Here are a small network's activations along a few directions, averaged over the inputs that share one value of a field.
Related values have similar rows: they may be neighbours, one step apart, or belong to one group.
In the rows, 500 means zero.
Strong random noise was added to every row along 15 fixed directions; ignore it. To show where, here is one row again and again, with new noise each time:
[447 440 440 472 550 466 508 396 603 582 597 408 599 408 494 504 563 519
 606 561 526 417 570 581 459 479 596 493 455 347]
[529 567 577 414 468 623 489 338 663 629 609 599 438 550 424 580 513 298
 443 653 454 391 529 358 630 491 390 496 415 424]
[460 465 465 440 478 422 576 497 621 387 519 501 354 597 534 566 446 565
 559 574 679 482 615 521 477 669 482 568 561 544]
[454 433 596 371 547 379 360 665 424 397 345 469 587 585 466 444 515 442
 419 492 567 548 661 543 471 378 493 550 480 628]
[510 333 445 346 507 290 560 449 637 583 524 425 459 425 482 586 549 443
 506 534 541 410 647 467 428 573 538 537 432 450]
[544 502 571 400 401 399 571 511 597 518 453 667 386 671 568 563 459 548
 372 630 538 487 526 461 474 656 369 519 338 449]
[570 443 425 321 624 340 437 473 503 320 478 541 403 462 601 424 459 560
 415 444 498 451 617 736 615 474 572 640 447 588]
[525 583 527 434 563 466 428 726 506 378 740 512 404 621 458 462 529 464
 533 579 541 514 779 543 427 523 484 548 642 686]
[312 472 475 581 559 660 438 320 523 478 364 584 431 591 583 520 541 551
 511 569 503 482 412 626 605 360 437 679 421 376]
[600 612 569 562 439 464 557 418 459 604 665 366 578 433 470 602 605 422
 417 387 491 506 504 436 416 624 478 446 521 351]
[599 459 531 657 364 485 548 560 528 666 489 536 481 433 452 638 289 397
 498 497 635 582 375 429 496 611 614 593 544 591]
[348 519 334 442 527 404 470 470 507 531 541 376 416 525 508 597 750 489
 540 516 529 350 392 560 488 364 421 590 555 406]
[520 652 487 511 392 585 541 419 546 529 489 456 408 564 493 616 421 399
 346 632 494 461 475 448 586 557 490 505 510 435]
[458 558 379 492 494 504 443 539 474 437 517 355 628 359 404 479 606 346
 642 473 481 411 356 456 486 279 627 524 637 587]
[725 474 566 395 573 505 445 588 428 588 605 572 452 497 427 430 462 472
 276 343 392 514 578 529 653 442 358 412 508 567]
[491 361 471 582 514 679 515 542 576 676 501 418 453 543 403 525 404 545
 413 535 504 558 673 525 529 465 433 417 570 376]
[480 428 560 532 498 371 566 446 516 448 544 648 593 478 600 467 685 595
 669 429 478 511 421 488 276 559 474 601 347 425]


Field BOMA:
bubu: [562 590 364 542 546 418 600 505 531 607 910 540 300 482 527 579 598 596
 589 532 472 408 468 537 467 633 432 510 594 496]
dori: [513 408 518 296 531 512 565 351 542 406 266 699 303 552 554 503 412 455
 336 605 315 435 544 430 664 504 424 540 340 614]
dep: [470 520 495 495 463 468 653 328 569 437 484 336 530 455 512 566 466 508
 546 585 533 472 626 409 439 699 582 437 471 405]
fiv: [450 436 375 601 563 554 487 441 353 666 466 447 333 418 530 546 524 538
 444 381 383 519 381 579 637 369 491 566 558 469]
gomir: [454 484 453 305 540 348 428 597 695 317 504 539 553 510 537 376 538 547
 636 648 554 407 604 533 414 485 602 448 406 538]
vero: [542 440 408 346 580 381 402 541 487 436 519 417 526 433 554 446 608 509
 446 395 391 456 667 607 436 402 565 481 490 450]
zumu: [626 447 378 320 556 440 455 533 560 370 517 539 254 528 539 466 610 418
 339 386 296 432 619 509 504 464 358 528 474 531]
sova: [464 528 581 636 430 565 489 588 453 461 507 510 524 497 458 475 644 366
 576 487 413 605 558 319 291 481 442 531 490 519]
rogu: [728 290 371 517 415 661 486 330 859 609 466 761 519 307 485 434 423 518
 504 399 461 451 283 543 616 431 464 525 331 302]
mot: [308 538 421 382 561 431 421 447 468 443 432 428 454 493 521 531 450 417
 638 635 597 391 427 488 604 431 641 605 553 674]
bev: [496 467 439 534 494 285 429 417 472 605 480 456 437 378 611 625 549 438
 426 438 526 513 440 655 518 575 592 700 393 390]
raz: [453 403 617 595 461 535 488 556 525 442 299 654 531 603 542 488 530 581
 481 489 495 657 508 473 359 525 414 530 384 473]
nesi: [478 364 511 489 486 363 559 646 490 636 550 532 454 572 488 520 458 649
 650 404 720 549 451 505 474 654 429 455 604 574]
sinas: [396 536 581 612 609 657 480 396 468 468 612 449 501 525 503 473 591 470
 561 533 440 517 683 478 492 511 451 525 507 414]
kodi: [481 262 387 462 595 501 412 625 617 627 401 399 505 377 433 464 407 513
 448 559 437 521 761 635 471 365 652 453 482 469]
The values of BOMA form a ring.
Going along BOMA from mot by way of its neighbour vero, in what order are dep, zumu, sova, raz, nesi met? -> zumu, raz, dep, sova, nesi
Name the neighbours of rogu, in listed order. -> bubu, dori

Field LUPO:
selu: [448 312 612 271 618 307 479 503 330 656 263 637 595 577 620 332 528 735
 309 426 324 491 444 554 568 391 348 356 178 408]
roda: [452 535 583 173 553 516 234 777 664 387 575 713 580 774 334 299 556 452
 589 702 706 408 676 545 691 252 255 414 486 653]
mibon: [483 269 552 816 562 615 479 511 428 869 577 370 472 571 414 675 510 626
 405 250 736 670 564 614 473 567 264 542 621 293]
savob: [384 406 585 475 768 350 540 626 365 434 739 394 468 444 478 402 642 501
 705 446 368 521 942 414 275 547 582 462 612 734]
ranes: [340 353 510 472 546 554 722 261 463 315 269 489 541 512 562 395 513 724
 699 412 425 549 489 343 446 598 461 422 447 460]
sulom: [493 770 438 422 198 325 486 745 760 415 615 400 670 567 395 636 575 352
 655 759 849 386 331 382 294 623 658 384 618 503]
vilid: [424 575 599 607 499 600 224 604 507 615 555 506 629 579 477 565 605 313
 422 650 461 539 632 598 376 240 562 678 433 405]
nid: [507 543 575 410 552 576 423 227 699 446 728 203 782 311 317 552 625 176
 713 447 662 388 751 406 505 514 568 462 636 390]
lideg: [408 680 383 315 478 363 433 527 580 521 691 375 286 657 545 622 737 476
 396 659 600 344 619 624 570 539 352 566 560 333]
dus: [520 422 583 265 684 451 393 468 401 622 495 384 526 494 349 496 427 421
 348 477 586 441 733 528 812 404 393 399 533 615]
vobes: [413 550 400 195 585 451 592 435 568 351 485 812 457 664 606 300 624 767
 627 731 347 228 226 504 578 358 354 370 305 542]
mome: [492 631 694 500 548 655 295 672 322 503 483 644 741 735 552 262 475 721
 419 497 478 603 476 707 563 390 357 271 393 376]
gik: [523 461 282 347 656 498 391 596 593 429 596 274 735 291 426 276 571 597
 586 528 409 381 705 781 468 267 750 278 563 414]
kov: [525 326 592 649 650 743 599 374 486 827 581 669 455 438 411 440 214 662
 647 503 549 496 339 455 831 574 471 306 539 635]
zemir: [383 590 629 530 588 733 406 422 347 436 379 533 602 567 446 369 554 526
 566 303 581 498 168 499 784 261 237 330 601 495]
The values of LUPO form a ring.
Going along LUPO from mibon by way of its neighbour nid, in what order are selu, vilid, lideg, dus, mome met? -> dus, lideg, selu, mome, vilid
Name the neighbours of savob, in listed order. -> kov, zemir
Name the neighbours of sulom, in listed order. -> vobes, gik
